Each row below holds a small network's activations on one input, seen along a few directions.
In each table, some parts of the input vary, and every possible input appears once, in random order.
A made-up example of a description, with smaller parts first: one of 5 places around a ring, together with either a single point or one of 11 places along a line or (one of 3 separate values, together with one of 4 places along a line).
Shared parts are said once, and a part with two or three values counts as separate values.

Table:
R1: [  9  18  13  -6  17  -2  22   6   7 -12   0  11   2  11]
R2: [ 11  -3  26  18   0  15  17   4   0   1 -15 -12   4   2]
R3: [  4  16   6   1  17  -7  27   6   6 -10   3  12  15   8]
R4: [  0 -32  -3  -4 -34  13 -19  -3  -2  -9  -3  -5  10  -2]
R5: [-14  -9 -19 -17   2 -26 -12  22   5 -16  20   3  -3  -4]
R6: [ -4 -10 -22 -27 -14  -9 -12  -2  10 -26  12  18   5  16]
R7: [ 16  22  20 -12  15   4  14   7  10 -11  -1  12 -13  17]
R8: [  9  -5  22  21   1  12  19   4  -1   2 -14 -12  12   1]
R9: [-30  10 -35 -10  18 -32 -18  10  -7  14  23  -5 -12 -14]
R10: [  0 -19 -24   1 -31  15 -30 -36 -11  14  -9   2   3 -10]
R11: [-13 -29  -1   5 -18  -7 -18  22  -4   2   5 -19   1 -20]
R12: [ 16   0  30  13  -1  20  12   5   3   1 -16 -12  -6   6]
R13: [-23  11 -49 -12   9 -23 -24 -26  -9  20  19  13 -11  -9]
R14: [-29 -12 -15  12  -4 -12 -27  10 -17  29   7 -24  -5 -32]
R15: [ -3   4 -43 -24 -10  -8 -21 -35   2  -3   7  25  -2   8]
R16: [-20 -11 -30  12 -15   1 -34 -27 -21  35   3  -7  -6 -27]
R17: [  7  17  10  -3  18  -4  25   6   7 -11   1  11  10   9]
R18: [ 11  19  16  -8  17   0  20   6   9 -12   0  12  -2  13]
R19: [ 14  -2  28  15   0  17  14   4   2   1 -15 -12  -1   4]
R20: [  7  -7  19  24   0   8  20   4  -3   3 -12 -11  18   0]
R21: [ 19   2  33  11  -3  21   9   5   3   1 -15 -12 -12   9]
R22: [ 14  20  17 -10  16   3  18   8  10 -12  -1  12  -7  14]
Question: The inputs of R3 and R20 match in every part but one. If R15 is changed in the same way as R3 into R20, which row does it become?
Answer: R10
Question: Describe the family of inputs behind these rows.
Answer: one of 2 separate values, together with either one of 5 places around a ring or one of 6 places along a line
Question: Which other rows does R6 become when the place on the ring of 5 takes its other values? List them by row number.
Answer: R5, R9, R13, R15
Question: Which other rows does R14 become when the place on the ring of 5 takes its other values? List them by row number.
Answer: R4, R10, R11, R16

Table:
R23: [  2 -14 -30   7 -18   6 -26 -41  -9  24  -7  -2  -7 -11]
R24: [-22 -36 -20   9 -24  -7 -25   6  -5   3   6 -20   4  -9]
R25: [-20  13 -18 -26  15 -20  -8  11   1  -3  22  13  -2   0]
R26: [ 19  15  48  13   9  30  23   6   4   0 -23 -17  -9  22]
R27: [  3  12 -35 -10  -1  -6 -19 -38  -1  13   1  19 -18   5]
R28: [ 21   8  27   8  12   7  39   7  11 -18  -9   9  19  15]
R29: [-23 -25 -10   6 -25   0 -25   4 -13  14   5 -12  11 -21]
R30: [ -3  -7 -34 -26 -15 -12 -21 -12   7 -19  11  16  -7  19]
R31: [-17   6 -21  17  16 -22  -9   1 -13  29   7 -17 -11 -25]
R32: [-14  24 -26  -5  26 -24  -4 -12  -1  16  16   8 -20  -4]
R33: [ 21  12  46  11   7  27  23  12   7  -4 -20 -14 -10  18]
R34: [ 26  -1  45   1   4   8  18  29  12 -20  -7  -2 -11   3]
R35: [-25  -3 -14  -3   5 -21 -12  22  -7  10  13 -12   7 -22]
R36: [ 22   5  26   7  11   2  37  11  11 -22  -7  12  18  11]
R37: [ 24   5  47   5   5  19  22  22  11 -11 -13  -7 -10  11]
R38: [ -5 -34 -30 -11 -31   0 -27 -17   2 -11   1  -4   2   3]
R39: [ 19  11  27  10  12  11  41   3   9 -14 -12   7  19  17]
R40: [ -3  13 -26 -22  -8   2 -21 -25  -4   1   7  27  -4  -3]
R41: [-20 -17 -10  15 -16   4 -25  -5 -21  26   3 -11   5 -29]
R42: [ 18  15  27  13  13  16  40  -2   8 -10 -16   2  19  22]
R43: [-20  23 -17 -17  22 -18  -5   1  -4   8  20  15  -9  -9]
R44: [-17   3 -27 -21  13 -26  -8  12   7 -11  23   4 -10  12]
R45: [ -7 -22 -22 -14 -32   8 -28 -20  -5  -1   1   6  10  -9]
R46: [ 23   8  47   7   5  22  23  18   9  -8 -16 -10 -11  13]
R47: [ -4   3 -27 -30 -16  -5 -23 -14   2 -12   9  24   2   7]
R48: [-23 -13 -23   2   4 -27 -12  25   0   0  14 -20  -1  -8]
R49: [ -5 -14 -22  -4 -25  13 -29 -29 -13  12  -1   7   4 -18]
R50: [ 23   2  26   6  10  -2  34  14  12 -26  -4  14  17   8]
R51: [ 16  18  28  16  15  19  40  -8   5  -6 -19  -1  19  26]
R52: [-12 -17 -19  26 -10   0 -24 -18 -19  35  -1 -19  -5 -21]
R53: [ 25   2  46   4   4  13  20  26  11 -15 -11  -4 -11   7]
R54: [-24   6 -12   6  12 -18 -10  12 -15  21  10 -10   0 -30]
Question: Describe the family of inputs behind these rows.
Answer: either (one of 2 separate values, together with one of 6 places along a line) or (one of 4 places along a line, together with one of 5 places around a ring)
Question: Which other rows does R54 become when the place on the line of 4 takes its other values? List them by row number.
Answer: R31, R35, R48
Question: A walk changes only the place on the line of 6. It starts at R51 and steps to R42. List the rest of the walk in order.
Answer: R39, R28, R36, R50

Table:
R55: [-32  -5 -56   9  -5 -22 -22 -31 -18  30  17  -1  10 -21]
R56: [ 31   6   5  -4 -14  22   5 -27   4 -11 -17  22   6  16]
R57: [ 11   6  -1 -28   8  -9  21  13  23 -35   8  17   8  37]
R58: [ 12  13   3 -23  16  -7  19   2  19 -27  15  27  -7  30]
R59: [-28 -20 -48 -21 -22 -18 -52  -7 -11   9  18  -1 -12 -21]
R60: [  7  37  -6 -17  29  -5  17 -17  10 -11  -1  21 -16  25]
R61: [ 10  -3  26  16  -9  33   2 -24 -10  22 -22 -17   0   0]
R62: [-28 -18 -53 -12 -16 -17 -43 -11 -14  17  17   2  -8 -20]
R63: [  5   1  28  32   8  -1  10  25  -5  21 -11 -27  -6 -11]
R64: [ 11  34  -1 -16  19  -8  12  -4  12 -18   6  26 -11  33]
R65: [ 26 -14  10 -14 -29  15   9 -10  17 -33 -19  14  19  19]
R66: [ 14  -8  29  19 -18  31  -1  -8 -11  14 -20 -11   5   4]
R67: [-33 -11 -52   1  -8 -23 -34 -26 -16  24  13   2   5 -21]
R68: [  0   3  25  28  17   5  14  12  -2  30 -13 -30 -13 -15]
R69: [ -9  37   8  -2  40 -14  25  16  -3  11   7   1  -8  -9]
R70: [-27 -22 -44 -30 -30 -18 -58  -2  -5   3  23  -3 -19 -20]
R71: [ -8  15  21  -3  30 -20  25  34   6  -8  17   6   3  -8]
R72: [-28 -15 -52  -6 -10 -18 -42 -18 -14  20  16   2   0 -21]
R73: [ 29 -11  11  -9 -20  19  10 -20   8 -22 -11  25   7  15]
R74: [  4 -15  32  31   7  -1  13  28  -1   5  -3 -25  -6 -15]
R75: [ 11 -22  30  19 -21  34   3  -3  -3  -2 -14  -9   6   1]
R76: [  3 -19  26  25   2  -1  14  36  -4  -8  -9 -38   5  -8]
R77: [ -9   8  17  -9  26 -19  22  44   8 -18  11  -6  16   0]
R78: [  5 -24  28  16 -30  32   5   7   3 -12 -20 -17  15   7]
R79: [ -6  35  13   3  32 -17  21  30   0   2  10   5  -1  -6]
R80: [ 30  12   0  -5  -3  27   6 -41   6  -3 -17  15   2  10]
Question: Describe the family of inputs behind these rows.
Answer: either one of 6 places along a line or (one of 4 places along a line, together with one of 5 places around a ring)
